Each row below holds a small network's activations on one input, seen along a few directions.
In each table, some parts of the input vary, and every possible input appears once, in random order.
A made-up example of a description, with smaller parts first: one of 6 places along a line, together with either a single point or (one of 2 separate values, together with one of 5 places around a ring) or one of 11 places along a line.
Shared parts are said once, and a part with two or three values counts as separate values.

Other details of the inputs shift rows strongly along two fixed directions, in all tables alike. That doesn't count.

A family of inputs:
R1: -13.9 16.2 -10.4 25.1 2.5 7.1 -14.2 -23.8 54.2 -14.0 16.5 25.1 -16.1 0.7 -7.3
R2: 4.8 -13.2 -16.8 -9.0 42.7 17.4 29.2 29.2 -19.6 11.1 -50.1 -32.5 -0.2 5.9 -29.2
R3: 22.4 32.1 18.6 18.0 -26.2 13.2 -10.1 -40.2 -6.3 -2.4 25.1 17.8 10.5 14.1 24.3
R4: -9.5 -7.0 6.8 -49.3 -6.9 8.1 43.0 18.2 -48.5 43.1 -5.6 -24.0 12.2 -6.2 -20.3
R5: 22.9 -31.4 8.4 -49.0 15.6 3.7 48.7 16.8 -66.3 56.3 -25.4 -24.5 22.1 9.3 -4.7
R6: -22.2 -15.6 -29.6 -29.3 38.3 2.8 22.5 19.5 -4.5 9.2 -22.5 -23.0 -15.3 -8.9 -35.8
R7: 11.7 -15.1 30.9 -20.9 -37.0 -16.9 6.3 -16.6 -18.1 16.7 37.3 29.2 16.5 0.1 45.1
R8: -19.5 -1.9 -22.0 13.9 24.2 -10.1 13.1 31.5 28.6 -3.5 -21.4 -8.0 -24.4 -5.8 -32.6
R9: -21.2 14.6 -18.9 17.3 31.6 8.8 12.5 23.1 4.2 3.1 -19.7 -15.9 -2.7 1.0 -40.2
R10: 15.7 8.2 16.1 -37.8 -6.9 17.1 34.8 10.7 -74.5 39.4 -5.1 -42.4 24.0 1.8 -5.8
R11: -16.7 32.7 -7.8 17.6 -14.4 9.4 -23.2 -28.4 28.6 -20.5 30.1 7.3 -4.6 0.6 -9.9
R12: -5.9 -11.6 -33.0 2.2 27.4 -16.3 9.4 23.0 20.0 -3.1 -15.4 3.4 -22.4 -8.3 -25.2
R13: 18.9 0.2 21.3 -26.9 -31.1 -6.0 14.4 -39.6 -15.8 29.3 39.7 33.3 21.1 10.3 34.2
R14: 9.1 -11.6 10.3 3.7 -16.4 -9.1 -39.4 -34.1 23.7 -18.1 18.3 27.1 3.6 -2.0 31.9
R15: -29.1 9.3 -3.8 23.2 21.6 -2.7 -9.8 27.8 10.8 -19.0 -19.2 -3.8 -1.2 -9.1 -23.9
R16: 4.6 -16.7 -6.8 -27.1 5.2 5.0 8.6 -22.2 -13.6 8.7 -4.5 -12.8 -3.4 -1.3 -2.1
R17: -26.4 -1.0 -10.0 14.2 24.2 -0.8 15.5 51.0 -16.1 1.6 -26.3 -22.7 -0.8 -7.1 -28.1
R18: 1.2 12.3 16.5 14.8 1.5 3.8 -15.6 5.9 -11.0 -14.3 -11.3 -2.2 7.5 -4.7 7.7
R19: 12.4 -12.1 3.0 11.9 -23.6 -9.0 -31.7 -30.5 20.5 -16.8 22.9 27.8 -3.6 3.0 36.7
R20: -20.4 -1.4 4.8 5.5 2.0 -6.0 -20.1 11.9 29.4 -10.6 0.8 14.8 -4.1 -11.8 -2.3
R21: 26.3 7.5 1.0 11.3 -24.0 -3.1 -13.8 -21.4 16.6 -12.2 12.3 6.2 -1.4 8.9 20.2
R22: 17.6 -11.1 13.7 -47.4 -12.5 14.6 26.8 -2.0 -54.3 29.3 -5.5 -35.3 20.4 7.1 2.9
R23: 11.9 24.1 -8.7 37.4 -2.8 0.1 -18.8 -6.1 21.8 -24.8 3.6 0.9 -15.3 3.0 -2.4
R24: 9.2 -11.6 39.0 -30.0 -34.7 -18.5 -5.3 -21.0 -15.2 14.7 34.8 34.7 25.1 -3.3 45.9
R25: 0.7 14.4 -2.0 37.6 -3.0 5.0 -28.1 3.4 15.9 -29.5 3.2 3.0 -10.8 1.6 7.7
R26: 11.5 -7.4 -21.5 19.7 4.9 -11.8 -22.9 -19.0 41.5 -21.1 5.5 12.3 -22.7 5.2 1.3
R27: 30.4 -8.2 36.3 -17.4 -50.5 1.4 -2.0 -14.4 -38.0 12.1 21.8 8.9 26.3 12.6 49.2
R28: -16.9 14.3 -20.6 26.6 21.9 -7.4 9.0 32.0 13.8 -7.0 -15.1 -15.3 -11.7 -3.2 -33.9
R29: -21.4 1.7 0.0 23.9 -5.8 -6.3 -16.8 -0.3 42.8 -21.7 12.0 20.5 -16.7 -5.0 9.9
R30: -8.0 -10.5 -15.0 20.1 32.0 6.6 -21.8 15.2 29.5 -35.9 -36.7 -10.0 -11.9 -8.3 -13.1
Description of these inputs: one of 5 places along a line, together with one of 6 places around a ring.
Q: Changing only the place on the line of 5 turns R1 into R8. The same change can be made to R2. Which row results?
A: R21
Q: A walk changes only the place on the line of 5. It starts at R15 and steps to R17. List the rest of the walk in order.
A: R28, R9, R11
Q: Change only the place on the ring of 6 in R24. List by row number the other rows that result.
A: R14, R15, R18, R20, R30
Q: Change only the place on the line of 5 in R18. List by row number the other rows that result.
A: R3, R10, R23, R25

A family of inputs:
R31: 4.3 8.5 31.6 -17.9 -36.6 -6.4 3.2 -3.7 -31.0 25.1 22.1 7.9 28.7 0.7 20.7
R32: 17.1 12.3 23.4 9.8 -36.2 -3.5 -3.3 -16.9 -2.7 5.2 24.3 21.6 9.6 10.1 30.8
R33: -10.6 -10.6 10.4 -20.8 17.2 4.9 24.8 43.7 -35.0 17.5 -30.8 -32.4 12.5 -8.0 -14.8
R34: 24.9 8.8 5.0 3.3 -31.3 5.6 -8.4 -31.7 -5.2 0.1 27.1 10.8 6.9 8.1 23.3
R35: 7.6 13.6 22.8 -0.3 -30.0 -8.9 7.0 -7.1 -17.2 9.7 29.9 16.2 14.8 4.1 23.2
R36: -1.4 18.7 -13.1 13.0 -1.3 0.6 -6.3 -13.7 26.7 -11.6 12.5 7.9 -14.3 0.9 -9.6
R37: -16.4 -16.5 -39.3 17.6 25.4 -10.3 -34.4 -30.3 82.8 -40.4 -0.1 31.1 -35.1 -6.5 -4.2
R38: -12.7 -38.2 -12.4 -24.9 31.9 -19.9 15.8 36.3 -2.7 13.7 -36.2 -5.4 -12.9 -16.6 -8.3
R39: 4.1 6.6 27.2 -22.0 -30.9 5.4 13.7 -21.5 -34.0 29.9 31.4 3.0 20.6 5.6 14.8
R40: -14.8 -11.0 -11.0 12.2 32.3 2.4 0.4 33.5 -8.7 -9.3 -46.1 -29.3 -9.9 -13.4 -24.9
R41: -10.0 -12.8 -4.6 -23.0 22.5 15.5 23.8 29.1 -26.0 12.0 -28.5 -31.2 1.4 -1.6 -31.9
R42: 14.6 6.3 10.1 -12.9 -10.8 10.7 -1.4 -24.8 -25.2 4.0 17.2 3.7 17.9 5.9 18.4
R43: -0.9 23.7 -25.7 48.9 8.3 4.2 -39.5 -35.4 81.5 -41.1 15.5 21.4 -29.1 9.1 -9.1
R44: -5.9 -9.3 -24.5 16.9 39.7 -0.2 4.4 42.5 -3.4 -14.8 -38.4 -25.2 -10.9 1.7 -28.6
Q: Describe the family of inputs behind these rows.
A: one of 2 separate values, together with either a single point or one of 6 places around a ring
Q: Changing only the choice among 2 separate values turns R41 into R33. The same change can be made to R36. Which row results?
A: R35
Q: Change only the choice among 2 separate values in R34. List by row number the other rows that result.
A: R44
